Each row below holds a small network's activations on one record, seen along a few directions.
Each row is followed by the record's values for the fields LABIN, TANIB, DENU, KEZA, NID, NINI, KEMA.
Not every record has every field; a missing one is left out.
The largest differences between rows may come from other fields.
Random noise pushes rows far along 8 fixed directions. That doesn't count. These rows show it; they differ only by the noise:
[   2  -72    2  114  -68  -22  258  -67 -259  135  -82 -150 -102  249
  145  -28   66 -100   48   19  175  110  129  -85  -22  276  104 -179
 -221  106]
[  46 -157   39 -356  -65   55  377  344   28  183 -327  -35  480  479
 -306   28   54 -189  161    5  338 -281 -115 -211 -123  243   69  -55
 -304 -122]
[ -24 -168 -111  309 -172    3  402  -46 -163  153  228  -54   62  291
   91  -96  277  105  -91  -98  447    1  433 -209   17  120  460  -60
 -266  133]
[ 107  239  168  -31   39  -83 -420  110  138  139 -121  -46  339  132
 -119   63  -88  -70  -82  298  189  131  -93  -80  -91  -81 -128 -134
   85  -67]
[-161  198  158  578  106   29 -317    5  -74  -89  293  502   84 -247
  109  109  178  596   85  393  422  -44  126  139 -129 -150  669  128
   13 -386]
[ 342  380  286  244  -84  -38 -295  109  -30   92  148   77   57  393
   72 -298 -239 -153  -97  115  337  231   13 -203  -42  -20 -132  -14
   98   63]
[-134 -214 -100   31  -72 -128   43 -345 -411  364 -277 -472   93   97
   91  147  151  -48  -76  294  141  247  207   67   -4  247   81 -425
 -220   88]
[ -25   35 -166  309  -84  -97  -51 -171  190   65  263 -260  -25   17
   72   20  214   47 -321  -53   76  274  408 -236   74 -128  145 -174
   14  346]
[ -18   50    9 -105   45  -13   41   80  112   -9 -209 -124   14   99
  -73   99  -10 -131   60   42  -78   50 -113 -111  -58  140  -92 -142
  -81   64]
[ -63  -95   59   79   38  207   27 -234    8   59 -285 -137 -122   28
 -476 -145 -219  204  116  325 -356   56 -133 -128  -92  -28   32  -70
   13  -77]

[ 117  213   21  141 -244 -165  -49  -40 -492  -56   33  102  355  239
  127 -192  -16  117   -1  112  691 -115  -88  158   90  329  396  -33
 -197 -298]
LABIN=teved TANIB=sal DENU=fip KEZA=vide NID=geb NINI=nemas KEMA=dibo
[ 101   59  103 -171  -13  -18 -216  109  469  309   80 -192  243  178
 -283  -20 -118 -177 -245   58  -85  174  156 -297  -14 -334 -318  -12
  185  174]
LABIN=nuno TANIB=koten DENU=zabu KEZA=vide NID=lepim NINI=nemas KEMA=dibo
[ -50  -76   83  -44   92   17  161 -109 -243   -2  -66  -58 -427  -69
  190  -48  -83 -171  179 -136 -260   74  -28  148   92  149 -162   15
 -104   64]
LABIN=teved TANIB=koten NINI=nemas KEMA=dibo
[  20  296  -61  390 -104 -206 -583 -135 -123   -2  397   74  236 -159
  378    4  221  170 -331  148  528  253  277  156   48 -139  257 -122
  121  -10]
LABIN=relor TANIB=sal DENU=zabu KEZA=vide NID=lepim NINI=nif KEMA=kuvo
[-328   52 -177 -395  131 -288  -54  -62   46 -199 -496 -362 -137 -302
  200  438   64 -234  204   54 -284  137 -355  364   58  385 -215 -414
 -227   -1]
LABIN=teved TANIB=sal DENU=zabu KEZA=vide NID=lepim NINI=nemas KEMA=dibo
[  87  331  300 -245  195 -126 -264  364  251 -160  -85  287   -8  -27
  161  112 -163 -220  205  -97    9    6 -362   53  -35 -103 -320   93
  111  -72]
LABIN=teved TANIB=sal DENU=fip KEZA=vide NID=lepim NINI=nif KEMA=dibo
[ 235 -134  -57 -172 -329  123   67 -232 -268  -36 -146  -82  203  229
 -487 -542 -226  -44   21 -111   35 -165 -123  -41  100   67   51  173
  -20  -65]
LABIN=relor TANIB=sal NINI=nif KEMA=kuvo
[-157 -113 -128    4  -75   87  310   -8 -271  -68 -188    8   53   63
   44  133   51  124  102   73  188 -232 -116   98  -37  351  296  -62
 -302 -183]
LABIN=bube TANIB=sal DENU=zabu KEZA=vide NID=lepim NINI=nemas KEMA=kuvo
[  85  -40  302  575  163  -16  -46 -150 -460  321  233  224 -489   18
  713  138   43   14  -19  193  204  291  298   78  -68   46   -3  -15
  129   54]
LABIN=relor TANIB=sal DENU=fip KEZA=vide NID=lepim NINI=nemas KEMA=kuvo
[-235 -263    0  -51   58 -155  160 -150 -545  306  -24  -40 -232 -113
  550  173  252  -78  178   14  241  101  282  382  101  203  127 -150
 -247  -35]
LABIN=teved TANIB=koten NINI=nemas KEMA=bipeb
[-114 -319 -330   75   -9  184  545 -159  508  -94    0 -376 -464  -61
 -340    6   54   59  -87 -245 -707  140  198 -440  126 -146  -12  -68
  -65  531]
LABIN=nuno TANIB=sal NINI=nif KEMA=bipeb
[ 190  235   54  -29  -78 -248 -373 -248 -358  240 -141 -425 -236   78
  381    1 -193 -410 -257  179 -141  510   14  105   43   96 -543 -359
  186  308]
LABIN=nuno TANIB=sal DENU=fip KEZA=luk NID=lepim NINI=nif KEMA=bipeb
[ 260  203  136 -121 -212 -249 -178  -62 -346  133   18 -175  -47  316
  384 -239 -151 -480  -56  -96  291  330  -32  120   59  254 -398 -205
  -23  218]
LABIN=relor TANIB=sal DENU=zabu KEZA=vide NID=lepim NINI=nif KEMA=kuvo
[ -61   -8  -69 -228  123  118  253    4  249 -110 -315 -206 -405  -66
  -89   80 -150 -210  154 -103 -657  130 -285 -130    9  146 -319  -75
  -44  243]
LABIN=nuno TANIB=sal DENU=zabu KEZA=vide NID=lepim NINI=nif KEMA=bipeb
[ 165  163  177  221   50  113  -10   70  -10 -129  119  175 -166  139
  -23 -118 -190   13   10   67  -61  -22  -79 -110 -113   36 -103  133
  175   32]
LABIN=teved TANIB=sal DENU=zabu KEZA=vide NID=lepim NINI=nif KEMA=dibo
[ -15   54   40  121   78  -31 -116   46   55  -29   54  161   35 -180
  105  150   88  167  -20  182   14   59   11  -37  -55  -51   97   14
   38  -43]
LABIN=nuno TANIB=sal NINI=nif KEMA=bipeb
[-241  -93   47  136  173  -40   21 -111  -63  105 -131   31 -146 -200
   82  244   87  162   72  172  -96   77    3  103  -28    8  154 -105
  -62  -91]
LABIN=teved TANIB=sal DENU=fip KEZA=vide NID=lepim NINI=nemas KEMA=dibo
[-171  -58  -62 -175  150 -253 -256  117   92  199  -13  -63  192 -162
  468  487  313 -285 -114  -19  200  182  203  142  -34  -64 -224 -217
   12  133]
LABIN=relor TANIB=sal DENU=zabu KEZA=vide NID=lepim NINI=nif KEMA=kuvo
[ -79  138  -37  480   98  -78   43 -106  -16 -215  419  122 -549 -188
  502   62  143   62  -49 -184  -25  237  232   -3  -17   15  149   39
   73  225]
LABIN=teved TANIB=sal DENU=zabu KEZA=vide NID=lepim NINI=nif KEMA=dibo
[ -78  -94 -260  -16 -254  -56  149 -194 -418 -132   19   27  296  -47
   66 -134  196  189   52 -120  469 -229   46  215   77  281  529    6
 -213 -209]
LABIN=relor TANIB=sal DENU=fip KEZA=vide NID=lepim NINI=nif KEMA=kuvo
[ 421  255   63   32 -205  -77  -89  148  -89   55   -4 -193  294  517
  -30 -259 -135 -287 -237  -39  426  142   36 -219   77  168 -152 -126
   -2  151]
LABIN=teved TANIB=sal NINI=nif KEMA=dibo
[-197   82 -230 -309 -157 -182 -488 -231 -119 -238 -212  -43  406 -403
 -205   -2   61  184   95   27   96 -141 -307  460  118  -28  240  -10
  -47 -309]
LABIN=relor TANIB=sal DENU=fip KEZA=vide NID=lepim NINI=nif KEMA=kuvo
[-164 -308  -68 -133  -65  -35  355 -290 -482  381 -376 -417 -271  134
  170   -3   16 -113  143  106  -79  185   49   79   57  334  -29 -306
 -338   85]
LABIN=nuno TANIB=sal DENU=fip KEZA=vide NID=lepim NINI=nemas KEMA=bipeb
[ 212  215   84 -230  -31 -113 -406   50  -51 -155   14   85  118  -85
  180   34  -97 -266  -77  -85  -21   21 -139   93   19   66 -384   60
  234   22]
LABIN=relor TANIB=koten NINI=nif KEMA=kuvo
[ -49 -215  -56  -94  -16  187  -36 -176   18  193 -258 -181  206  -94
 -430  126  -29  161  -90  305 -191  -77   50  -31  -42 -137  -45  -67
   95  -38]
LABIN=bube TANIB=sal NINI=nif KEMA=kuvo
[   1  -31 -153 -500  -67 -212   -1  214 -262 -146 -256 -175  418  106
  173  148  158 -306   65 -243  252 -250 -249  247   72  492 -129 -174
 -174  -95]
LABIN=relor TANIB=koten DENU=fip KEZA=vide NID=lepim NINI=nemas KEMA=dibo
[ 197  184  132  381  -78  117  -33  -18  -93  -16  420  257 -129  121
  -21 -291 -185  255  -88  104  193  -30  163 -106  -15 -173  234  124
  101  -81]
LABIN=bube TANIB=koten NINI=nemas KEMA=bipeb
[ 115  -14 -215  391 -298   57  252 -141   19 -105  559    8   67  149
  -68 -306  153  298 -327 -231  290  -66  453 -296  175  -57  461  170
  -70  152]
LABIN=nuno TANIB=koten NINI=nemas KEMA=dibo
[  44  -19  114   65  133   40 -143   48 -110  -59  -80  264   76 -146
  100  237   93   61    4  223   -9 -143  -43  113 -162   29  -37   97
  181 -199]
LABIN=relor TANIB=sal NINI=nif KEMA=kuvo
[ 282  255  230  362    8   53 -106   52  -51   -8  349  280 -277  158
  180 -309 -169    1   21  -92   -9   79  128  -71   -5 -135 -105  179
  204   92]
LABIN=nuno TANIB=koten DENU=fip KEZA=vide NID=lepim NINI=nif KEMA=bipeb
[ 135   75  112  -97   79  -98 -242 -187 -295   88 -165  -81 -100  -20
  126  -19 -186 -176   43  161 -187  119 -153  129   49  143 -388  -71
  107  -24]
LABIN=teved TANIB=koten NINI=nemas KEMA=bipeb
[ -80 -166   66   59  108   93  505   34 -212   44 -226    8 -427  176
   91  -22  -72  -94  198  -42 -161   22  -52  -44  -30  205  -18  -54
 -208  -34]
LABIN=teved TANIB=sal DENU=fip KEZA=luk NID=lepim NINI=nemas KEMA=dibo
[ 226  168  145   62 -164 -154 -613  -73   86  406  149 -213  529  266
 -191 -209 -224   20 -294  397  382  301  187  -81   -4 -413  -98 -152
  198   20]
LABIN=teved TANIB=koten DENU=zabu KEZA=vide NID=lepim NINI=nif KEMA=bipeb
[ -60 -345 -115   29 -108   10  206 -197 -569    4  -86   55  121  -11
   37  -18  165  148  178   90  127 -243  101  188    9  253  266   27
 -164 -196]
LABIN=relor TANIB=koten NINI=nif KEMA=bipeb
[-254   68   96 -272  312   13   46  190   99 -249 -396   39 -369 -320
  169  436  -19 -196  348   32 -483  -27 -423  167 -110  162 -246  -45
  -39  -77]
LABIN=teved TANIB=sal DENU=fip KEZA=luk NID=lepim NINI=nif KEMA=dibo
[-123 -412   30  208  132  -57  232   86   43  588  256  -55   64   94
  425  429  397  -66 -249  106  378  205  721 -193 -139 -266   88 -163
   14  253]
LABIN=relor TANIB=sal DENU=fip KEZA=vide NID=lepim NINI=nif KEMA=kuvo
[ -23 -134   34  -31  101   51  -77  101   52   91    4   26   43 -123
   41  218   27   55   87  113  -97  -18   63   47  -61 -128 -128   51
   49  -23]
LABIN=bube TANIB=koten NINI=nif KEMA=bipeb
[-208 -139  -23 -220  150    2   15  158  404    1  -93   52   82 -219
  -38  385  161   37   -7  -48 -137 -144  -19   -5  -70 -166  -14   30
  -36   -7]
LABIN=bube TANIB=sal DENU=fip KEZA=vide NID=lepim NINI=nemas KEMA=kuvo
[-114 -101  157 -293  177    8  455  501   87  -47 -128  315 -162  154
  199  116   70 -137  390 -246   50 -201 -163   39 -120  251  -72   88
 -243 -138]
LABIN=teved TANIB=koten DENU=fip KEZA=vide NID=lepim NINI=nemas KEMA=dibo
[-106   44  197   28  330   95  100  348   67 -199   18  511 -301 -199
  408  423  138   -7  301  -69 -104 -150  -92  138 -165  120  -33   68
   94 -144]
LABIN=relor TANIB=koten DENU=fip KEZA=vide NID=lepim NINI=nif KEMA=kuvo
[-184 -533   31   -5 -126  -45  157 -120 -397  553  -67  -52  452   83
   14  100  265  164  -35  293  544 -209  484  145  -97  -84  371  -95
 -203 -200]
LABIN=bube TANIB=sal DENU=fip KEZA=vide NID=lepim NINI=nemas KEMA=kuvo
[ -47  -28  -78 -383  -25 -141 -142  237  143   90  -68   33  597   33
 -181  105  158  -77  -22  -54  207 -192  -63   91   34 -169   67   35
  -42 -135]
LABIN=teved TANIB=koten DENU=fip KEZA=luk NID=lepim NINI=nif KEMA=bipeb

Here are new rows. What are their fields?
[ -96 -235 -239  130   39  155  148 -173   55  -67  -56 -124  -90 -189
 -286  173  112  241  -55   55 -248 -125  -27  -88   -8   88  208  -69
   44   20]
LABIN=relor TANIB=sal NINI=nemas KEMA=kuvo
[ -24  -18   85   69   39   29   70 -196 -366   83 -320 -174 -378   68
  277   56 -180  -81  104  169 -112  189 -125  157    8  288 -168 -245
 -166  -12]
LABIN=bube TANIB=sal DENU=fip KEZA=vide NID=lepim NINI=nemas KEMA=kuvo
[  28  -97  -82  -58  -31  -41  -73 -107 -303  110 -208 -160  198   68
  134  188   96 -106 -116  223  183   30   75   73    5  176  -60 -177
    5  -30]
LABIN=relor TANIB=sal NINI=nif KEMA=kuvo
[ -82 -168    6  296   52   17  144   21  -26  224  381  107 -101   -7
  379  166  266  -33 -171  -46  290   96  487  -62   18 -105  154   15
   43  174]
LABIN=relor TANIB=sal DENU=zabu KEZA=vide NID=lepim NINI=nemas KEMA=kuvo
[  99  181   46  250  -14   73  142   97  409 -104  276   78 -298  174
 -100 -259 -151  -27 -116 -265 -142  155   40 -337   55 -150  -55  120
   60  274]
LABIN=teved TANIB=sal DENU=zabu KEZA=vide NID=lepim NINI=nemas KEMA=dibo
[ -46   67 -108   67  -21 -221  -87 -192  -52   15 -121 -377 -164 -111
  252   98   12 -121 -182   -2 -109  326   70   80  102  136 -105 -323
  -45  210]
LABIN=teved TANIB=sal DENU=fip KEZA=vide NID=lepim NINI=nemas KEMA=dibo
[ 162  313  109  120  -81 -104 -170  160 -326  -64  110  241  147  183
  453  -10  -23 -141   31   39  584    1  -59  172  -28  255   63    6
  -31 -135]
LABIN=relor TANIB=sal DENU=zabu KEZA=vide NID=lepim NINI=nif KEMA=kuvo
[ -33 -260  334   63  200  238  240   41 -270  397 -197  189 -190  171
 -102    4 -100   35  229  249  -18   23   28  -45 -134  -40  -57   98
  -32 -126]
LABIN=teved TANIB=sal NINI=nif KEMA=dibo
[ 347  500  210 -190   48 -214 -504  371  194   42 -108  -81  408  359
   87   56 -266 -441 -180  114  297  124 -314  -93   -4   78 -572 -106
  198   42]
LABIN=teved TANIB=sal DENU=zabu KEZA=vide NID=lepim NINI=nemas KEMA=dibo
[ -11   64 -242 -188 -102 -130  312   -1  -21 -130 -231 -364 -210  127
  113   93  -18 -251   76 -139  -60   86 -217  -29   79  438   26 -278
 -348  150]
LABIN=nuno TANIB=sal NINI=nemas KEMA=bipeb
[ -46 -398 -132 -348 -137  188  522  -30  -99  146 -285 -198   -5  252
 -322 -242  -31 -147  176 -297 -105 -157  -44  -95   45  123  -18    2
 -203   90]
LABIN=relor TANIB=sal DENU=fip KEZA=vide NID=lepim NINI=nif KEMA=kuvo
[  28  168 -119 -100 -122 -182 -214 -182 -177 -171  -72 -191    9 -123
   53  -36    8  -86  -63  -80   31  130 -137  170  162  167  -37  -65
  -11   84]
LABIN=teved TANIB=sal NINI=nif KEMA=dibo
[-455 -425  -83  -68  115   79  360  161  219  262  -42  120  244 -125
 -241  282  399  374  169   56  259 -265  244    9  -64 -213  584   69
 -307 -232]
LABIN=teved TANIB=sal DENU=fip KEZA=vide NID=lepim NINI=nemas KEMA=dibo
[ -66 -140 -144 -476  -23   83  338  117  164 -173 -306  -94   -6  -44
 -169   50  -19 -282  192 -322 -319 -216 -236  -13   34  158 -201   44
  -38   83]
LABIN=relor TANIB=sal DENU=fip KEZA=vide NID=lepim NINI=nif KEMA=kuvo
[-109  157 -134 -188  -11 -145 -129 -128 -231 -203 -309 -169  -53 -280
  136   58  -30   -1  177   50 -153   -6 -420  326   75  369   -9 -144
 -133 -145]
LABIN=nuno TANIB=sal DENU=fip KEZA=vide NID=lepim NINI=nemas KEMA=bipeb
[ 144  151  113  286 -119  -10    7 -131 -100  -50  240  -37 -301  215
   74 -406 -197   96  -22  -69   63  214  117 -112  120  -48   23  -49
   21   73]
LABIN=teved TANIB=koten DENU=fip KEZA=vide NID=lepim NINI=nemas KEMA=dibo
[  35   -5   45 -176  104  -80  124  391   -3   52   76  219  -21  155
  491  256  168 -453   70 -343  205  -45  103    1  -73  170 -242   54
  -34  120]
LABIN=relor TANIB=koten DENU=zabu KEZA=vide NID=lepim NINI=nif KEMA=kuvo
[-144  279 -276 -605   51 -253 -359  221  532 -403 -205 -170  405 -383
 -183  316  142 -199  -67 -254 -159  -89 -410  171  157  -56 -223  -23
   38   36]
LABIN=teved TANIB=sal NINI=nif KEMA=dibo
[-113  -41  -17  235   78  -66   41 -180 -194   83   49  -60 -389 -113
  481  207  109 -138  -73   13  -63  226  194   84   22  160  -56 -164
   30  188]
LABIN=relor TANIB=sal DENU=zabu KEZA=vide NID=lepim NINI=nemas KEMA=kuvo
[ 232   32 -235  223 -302  117  184 -168  428 -118  243 -283  145  349
 -609 -533 -147  101 -365 -257  -82   67  239 -532  167 -249  148   67
   69  371]
LABIN=teved TANIB=sal DENU=zabu KEZA=vide NID=lepim NINI=nif KEMA=dibo
[  96  -66 -173   91 -170   32  320  103   22   87  193  -96  110  256
  135    5  201 -175 -258 -293  239  -49  363 -192   46  106   23  -34
  -81  325]
LABIN=bube TANIB=sal DENU=zabu KEZA=vide NID=lepim NINI=nif KEMA=kuvo
